Each row below holds a small network's activations on one input, seen along a few directions.
In each table, some parts of the input vary, and every possible input appears once, in random order.
Descriptions start from the smaller parts, as in this example, which fits no table here: one of 4 places along a line, together with either a single point or one of 9 places along a line or (one of 3 separate values, together with one of 8 places around a ring).
Shared parts are said once, and a part with two or three values counts as separate values.

Other details of the inputs shift rows strongly along three fixed directions, in all tables alike. That doesn't count.

Table:
R1: [-27  20   4   2 -59  -9  16  44  18 -22  24]
R2: [-29 -61 -72  10  17 -33 -16 -20  14 -16  35]
R3: [-27  25  -9   2 -68  -1   4  30   2 -18  32]
R4: [-17 -33 -22  -8 -15 -31 -47   0  55  -2 -11]
R5: [ -7 -38 -40  10 -37 -26 -56 -26  49   4  15]
R6: [  3 -12  -1 -37 -18  16 -47  22  51 -16   4]
R7: [-24  14   6  27 -28 -38  40   5  -8 -14  47]
R8: [-31   6 -15  30 -66  -6  -6   0  23 -15  28]
R9: [-27 -16 -17   6 -24 -19 -56 -14  42 -12  15]
R10: [  5  33  36   1  -8  87   6  13 -15   0 -18]
R11: [-26 -50 -18  -4  -4 -62 -22 -16  15   2  35]
R12: [ 26  32  35 -12  10  44  48  32 -37   2 -22]
R13: [-28 -45 -32   6   7 -83 -23 -25  28  13  -1]
R14: [ 18  38  22 -12  12  14  43  22 -34  -1 -15]
R15: [-54   7 -58  21 -21 -31  41   3 -25 -35  34]
R16: [-21  35  20   1 -42  37   4  30  12 -22 -13]
R17: [-17 -38 -14 -21 -24  -7 -51   1  41  -1  27]
R18: [-27   6  -3  12 -54 -13   2  19  32 -20  49]
R19: [ 23  31  34   4  11  42  51  32 -35   5  -6]
R20: [-35  21  -2  36 -65 -10  28  31  32 -10  16]
R21: [ 22  -8   9 -21  47  23 -12  -3   6  29 -50]
R22: [-24  31 -15  33 -71   2  -4  18   2 -15  14]
R23: [ -9 -55 -14 -25 -16 -21 -57   8  59  -7  20]
R24: [-18 -26 -16   0 -12 -24 -59 -13  48 -15   5]
R25: [ -9 -33 -20   4   2 -72 -23 -10  25  -9  29]
R26: [ -8  19   5  49  10 -20  63 -30 -90  23   3]
R27: [-24  12 -31  24  33 -12  86 -18 -91 -17  10]
R28: [ 37 -24  12 -26  31  57 -38   9  39  18 -48]
R29: [ 32 -29  19 -27  40  55 -51  -9  31   7 -38]
R30: [-49  12   0  35 -38 -55  37   2 -15 -11  13]
R31: [ 21   0  10 -42  24  57 -55 -17  21   2 -40]
R32: [ 25  21  38 -14   6  67  13  32  -8  -5  -5]
R33: [ 35  -8  -4 -47  58   0 -25  -3  16  27 -30]
R34: [-23  -1 -18  26 -70  -7   3  29   4  -1  49]
R35: [ 36  -1  15 -49  48  28 -23 -12  -6   3 -24]
R36: [ 40  -3  15 -28  29  47 -48  -1  34  -8 -49]
R37: [ 24 -40  -3 -15  73 -58  20 -35 -37  31 -13]
R38: [-13  38  23  40  29 -36  63 -25 -75  -6  -4]
R39: [  7  53  30 -16   5  42  36   8 -49  -4  -3]
R40: [ -6 -41 -19   5  -1 -67 -13 -18  34  -2  35]
R41: [ 16  29  43  13  13  57  42  14 -35   3 -31]
R42: [ -3 -32   7  16  59 -37   9 -54 -41  21  -5]
R43: [ 44  -7   4 -57  28  39 -36  19  36   8 -37]
R44: [-12   1  10  27  29 -44  62 -19 -59  21 -18]
R45: [-21 -29 -13   6 -27 -17 -43 -15  58 -10  16]
R46: [-13  14   0  17 -49 -11  22  34  29 -14  34]
R47: [ 12 -11  -5  13  61 -56  14 -40 -31  17 -25]
R48: [-15  11  27  29  36 -32  65 -32 -79   8 -12]
R49: [ 53  -6  -3 -44  30  41 -59  -9  16  -2 -20]
R50: [ 46  38  12 -15 -12  68   9  14 -15   1  -7]
R51: [-42  13  -2  41 -26 -36  28 -27 -17  -4  33]
R52: [  4  44  13  -2 -44  35  14  62  23 -19   4]
R53: [ 21  45  32  14   9  43  49   7 -25  -1 -30]
R54: [ 19 -14 -14  -3  79 -76   9 -36 -25  30   0]
R55: [  2  -9 -13 -25 -23  31 -60  -3  36  -6 -21]
R56: [ 26 -19 -26   3  52 -67  -4 -54 -50  19  10]
R57: [ -5 -50 -37  -4 -14 -54 -32 -20   5  15  27]
R58: [ -9  15   7   2 -38  34   3  62  41   8  18]
R59: [ 38 -18  12 -16  50  15 -18 -34  13   7 -37]
R60: [-31  29   5  19 -58 -13  12  41  15 -32  41]
R61: [-26 -68 -21   7   2 -68 -36 -29  33   7   3]
R62: [ 19  37  26 -22  -4  62  24  53   1  11 -21]
R63: [ 31 -20   5 -35  12  63 -53 -12  14   6 -45]
R64: [-10 -20 -26   3 -29 -13 -62 -13  41 -12   4]
R65: [ -4 -49 -32   1   9 -80 -15 -20  40  12  31]
R66: [ -8  32  -9  -6 -67  22   0  36   1 -11  18]
R67: [ 28  29  42  -2  15  52  47  27 -36   1  -9]
R68: [-39  21  -4  49 -31 -55  34   8 -12 -13  16]
R69: [ 18 -20  16 -32  17  53 -45  -6  23   0 -39]
R70: [ 22 -17   0 -10  77 -56   0 -52 -42   8   4]
R71: [ -8  40  11  15 -33  38  18  36  33   3 -10]
R72: [-51  17   1  27 -32 -40  27  -6 -21 -12  16]
R73: [-38  10  -2  36 -69  15   5  20   2  -9  24]
R74: [  7 -33   3  21  59 -45  18 -40 -33  26 -15]
R75: [ 33 -25 -48 -36  42  60 -35 -15  32 -24 -16]
R76: [-43  10  -1  48 -22 -33  41  18  -7  19  17]
R77: [-14 -39 -12 -10 -18  -2 -50   1  44   3  37]
R78: [ 20  56  25   7  32  31  34  12 -29  11 -41]
R79: [ 16 -33   7  -5  67 -34   9 -41 -40  20  11]
R80: [ 48 -26  10 -41  32  51 -34  21  38  17 -25]
R81: [-15  40 -35   2 -34  65  15  44   6 -53   9]
R82: [ 38 -30  -3 -46  16  39 -52  -5  15   8 -17]
R83: [-17 -42 -14  -2 -24 -16 -42   9  55   0  -9]
R84: [ -3  28   1   6 -60  29   7  26  12 -17  32]
R85: [ 32 -19  -5  -5  78 -64  10 -40 -35  14  -7]
R86: [ 15 -21 -10 -10  67 -56 -16 -58 -32  12  13]
R87: [ 44 -21  20 -40  44  29 -12  -1  -1   8 -31]
R88: [  9  58  26  -5  18  40  40  21 -28  14 -47]
R89: [ 38 -14   0 -22  28  42 -30 -26 -20  20 -47]
R90: [ -3  18  12  31  16 -23  67 -19 -89  14  28]
R91: [ 36  48  26  -8  33  36  50  18 -22  18 -14]
R92: [-34  30  20  12 -59  48   8  27   0 -14   3]
R93: [ -4  31  27  35  31 -21  69 -34 -65   2  -3]
R94: [-30  12  -6  15 -54 -11   1  12  23 -15  54]
R95: [-10  43  -1   5 -65  47  -1  28  -3  -9 -13]
Description of these inputs: one of 5 places around a ring, together with either a single point or (one of 2 separate values, together with one of 9 places along a line).
- The inputs of R90 and R82 match in every part but the place on the ring of 5. If R80 is changed in the same way as R90 into R82, which row does it become? => R37
- The inputs of R32 and R23 match in every part but the place on the ring of 5. If R10 is changed in the same way as R32 into R23, which row does it become? => R92
- The inputs of R42 and R24 match in every part but the place on the ring of 5. If R28 is changed in the same way as R42 into R24, which row does it become? => R47
- Which other rows does R56 become when the choice among 2 separate values takes its other values? List them by row number. => R22
- Which other rows does R30 become when the choice among 2 separate values takes its other values? List them by row number. => R1
- A walk changes only the place on the ring of 5. It starts at R36 and steps to R59. List the rest of the walk in order. => R41, R61, R30

Table:
R96: [ -2 -34  -8   4  22 -45  -8 -21  10  19  -4]
R97: [  2  18  10  -5 -19  27  -1   7 -17 -15  12]
R98: [ -5   1 -10  11  24  -9  15 -26 -41   6 -12]
R99: [ -1  -1   1   6  29 -41  18 -16  -8   8  -7]
R100: [ -1 -40 -20   0  23 -38 -30 -43   0   6  22]
R101: [-23  35  28  36 -30 -17  53  13 -31   1  13]
R102: [ 28  15  15 -18  12  64  -6  -1 -11  -3 -13]
R103: [-11 -18   2  -1 -28 -10 -24  18  48   3  21]
R104: [  7 -35 -13 -14  12 -13 -34   9  50   8   2]
R105: [ 26   1  16 -16  41   6  21   4 -23  16 -18]
R106: [ -2 -47 -31  -9  22 -40 -22 -34  -5   5  16]
R107: [  3  -5  -1  -2  16 -10  12 -24 -39   2  12]
R108: [ -4  11  22  13  12 -27  15 -12 -23  11  -7]
R109: [-26   3  -1  29 -16 -39  38  17  -7   6  27]
R110: [-18 -28 -15  16   7 -61   0 -10  14  11   7]
R111: [  3  -3 -11  12  26 -10  22 -25 -41   5  -4]
R112: [-11 -24  -9   6 -19 -24 -15  11  36   6   9]
R113: [ 12   6  25 -11   0   8   5  13  -2   5   2]
R114: [ -4   1   5  -2 -11  12  -9  22  24   6 -17]
R115: [ 52   8  -1 -47 -11  32 -55  29  50  14 -12]
R116: [  6 -21 -10 -17  -6  -1 -41  16  61  -4  -7]
R117: [ 21  36  15  -5   5  74  21  12 -30  -6 -31]
R118: [ 25 -22  -9 -13  48   7  -8 -33 -20  10  -9]
R119: [-35   5   6  29 -24 -43  26   6  -9  10  12]
R120: [ 30 -12   5 -27  37  14 -22   4  30   6 -17]
R121: [ 19  38  11  -3  32  35  40  -8 -47  -9 -10]
R122: [-21  11   8   6 -53   5  16  48  22  -7  22]
R123: [ -5 -35 -26  -9   3  -6 -45 -23  22   2  -8]
R124: [ 27   0  19 -10  38  14  18  -1 -13  17 -16]
R125: [  0  -2  -9  -1 -22  31 -12   8  10  -9  -1]
R126: [  0  -2 -14  -3  -6  24  -8   9   9 -10   6]
R127: [-16  47  35  21 -55  25  28  41   1 -11   5]
R128: [  3   0 -13   8  26 -11  17 -24 -33  -2  -3]
R129: [ 31 -17  17 -34  25  17 -26   2  19  13 -14]
R130: [-17 -17 -26   3 -34  10 -26  15  35 -12  23]
R131: [ 26 -23  13 -14  48 -14 -13 -31  -2  24 -25]
R132: [ 25  -3 -11 -27  20  37 -33  -9  19 -11 -21]
R133: [-12 -11 -10  -4 -16 -21 -18  20  52  -7  18]
R134: [-11  -9 -10  11  15 -20   3 -34 -31   8  -3]
R135: [ 20  20  31 -23 -15  65 -23  30  32   3 -34]
R136: [11  4 19 -3  0 10  3  7  6  9 -9]
R137: [  4 -27 -28 -25  15 -12 -36 -16  21 -11   9]
R138: [ -2 -29 -16   6  14 -31 -21 -40  -9   3  11]
R139: [-21 -20 -28  -1 -33  -7 -19  12  21 -13  27]
R140: [ 21 -18 -17 -14  46  -4 -16 -36 -11   0 -16]
R141: [ 23   2  23  -5  41   5  17 -15 -24  23 -28]
R142: [  6  -6   5  -2  30 -28  26   2 -20  12   0]
R143: [-20  20   6   2 -54  11  12  57  31 -16  20]
R144: [-14   3   0  18   4 -38  33   8  -7   4  18]
R145: [-27  37  11  36 -33   1  53  -3 -52  -9  16]
R146: [-14  13 -12   1 -27  12  11  18  -6 -20  19]
R147: [ -1   7   2  16  12  -8  26 -28 -47   3   4]
R148: [-29   7 -18  32 -18 -27  34  -4 -30  -9  21]
R149: [-29 -10 -16   6 -54   8 -39   6  36 -12  14]
R150: [ -1 -17 -23 -10  -2   5 -36 -12  28 -12  -5]
R151: [-21 -21 -16  11  -9 -47  -3 -25 -18  -4  37]
R152: [-29 -17 -17  21 -12 -44 -12 -32 -11  -1  18]
R153: [-28   8 -16  23 -16 -30  41   2 -39 -11  30]
R154: [ 25  36  28  -9   3  60  23  38  -3  -1 -31]
R155: [-22 -15 -21   4 -54  14 -35  15  41 -14  19]
R156: [ -5  10 -12  -2  -8  14  -7  -4   7 -16  -3]
R157: [ 22  11  15  -2  32  19   3 -34 -42   2 -20]
R158: [-25  -8 -26   4 -27  -8 -26  -2  26 -17   7]
R159: [ -1  13  -6   2  17 -10  32 -12 -44 -10  10]
R160: [-13  21   5  10 -47  30  -7  19   8 -21  25]
R161: [ -5  -4   1   8  28 -38  14 -13 -12  13 -13]
R162: [-11  18   4   7 -21  -6  13  26  21  -9   5]
R163: [-17 -15 -13   6 -25 -26 -15  20  44  -4  12]
R164: [-23 -22  -1  16  -8 -58 -14 -15  14  12  11]
R165: [  3  11   7  -1 -22  40 -16   0   3 -11  -6]
R166: [ 17 -24  -9 -10  37   2 -20 -41 -14  12 -18]
R167: [-25  41   0  32 -25   3  62  14 -45 -17  26]
R168: [ 28 -14   1 -21  19  31 -46 -22   9  -3 -16]
R169: [-28  17  -5   4 -75  35  -1  42  18 -23  30]
R170: [ -4 -40 -33   3  33 -43 -20 -43  -5   7  -1]
R171: [ 29  11  19 -16  15  47   1  23  10   8 -32]
R172: [-12   6  12  -1 -36   4   8  36  17   0  16]
R173: [ 15 -10 -13 -21  16  36 -37  -8  14  -2 -29]
R174: [ 22  22  21 -22 -13  68 -16  42  41  -6 -33]
R175: [ 24 -14  10 -24  27  23 -27  -1  21  16 -37]
R176: [ 32 -15  19 -26  22  26 -34   2  31  11 -13]
R177: [-22  43   1  31 -16  -1  65   8 -50 -18  24]
R178: [-14  -8  -9 -16 -40  -5 -28  40  65 -16  19]
R179: [ -8   9   7  14  15 -22  28   2 -19  11 -13]
R180: [-31  25   3  19 -60  16  -7  15   3 -21  15]
R181: [-12  42  35  12 -44  12  36  42 -13 -10  20]
R182: [ 22 -23 -39 -14  18 -57 -31 -40 -12  17  22]
R183: [ 23   5  17  -4  39  11  19  -4 -19  17 -31]
R184: [ 24  30  26 -12  33  15  43  13 -35   3 -17]
R185: [ -1  -9  -4 -15   1  -6 -32   8  46  -1 -16]
R186: [ 25 -16  -6 -22  20  41 -31 -17   8   2 -28]
R187: [ 12  35  10   0  25  37  30 -10 -49  -4 -29]
R188: [-12 -12   6   7 -21 -28 -16   9  30   1  26]
R189: [ -2   3  14  14   9 -20  29  -2 -20  15  -1]
R190: [ 16  32  25  -3  32  16  32   4 -28   6 -34]
R191: [ 33  15  33 -17  16  37  -9   9   4   5 -26]
R192: [-27 -13 -30  11   0 -46 -11 -28   0  -9  12]
R193: [  3  -9  13  12  22 -39  14 -21 -18  16   2]
R194: [-24  18   4  18 -35 -14  19  27  19 -10   8]
R195: [  1   2  16  11  20 -22  34  -4 -25  18   7]
R196: [ 24  34  22 -10   4  77  19  13 -28  -4 -15]
R197: [-26 -21 -31  18  -4 -45  -4 -24  -1  -6  17]
- The inputs of R150 and R194 match in every part but one. If R156 is changed in the same way as R150 into R194, which row does it become? => R99
- The inputs of R109 and R130 match in every part but one. If R96 is changed in the same way as R109 into R130, which row does it become? => R186
- The inputs of R107 and R129 match in every part but one. If R98 is changed in the same way as R107 into R129, which row does it become? => R114
- Describe the family of inputs behind these rows. => one of 2 separate values, together with either a single point or (one of 5 places along a line, together with one of 10 places along a line)
- A walk changes only the place on the line of 5. It starts at R123 and steps to R186. List the rest of the walk in order. => R125, R118, R106
- Which other rows does R138 become when the place on the line of 10 takes its other values? List them by row number. => R111, R125, R128, R132, R140, R147, R148, R155, R168
- Which other rows does R181 become when the choice among 2 separate values takes its other values? List them by row number. => R97
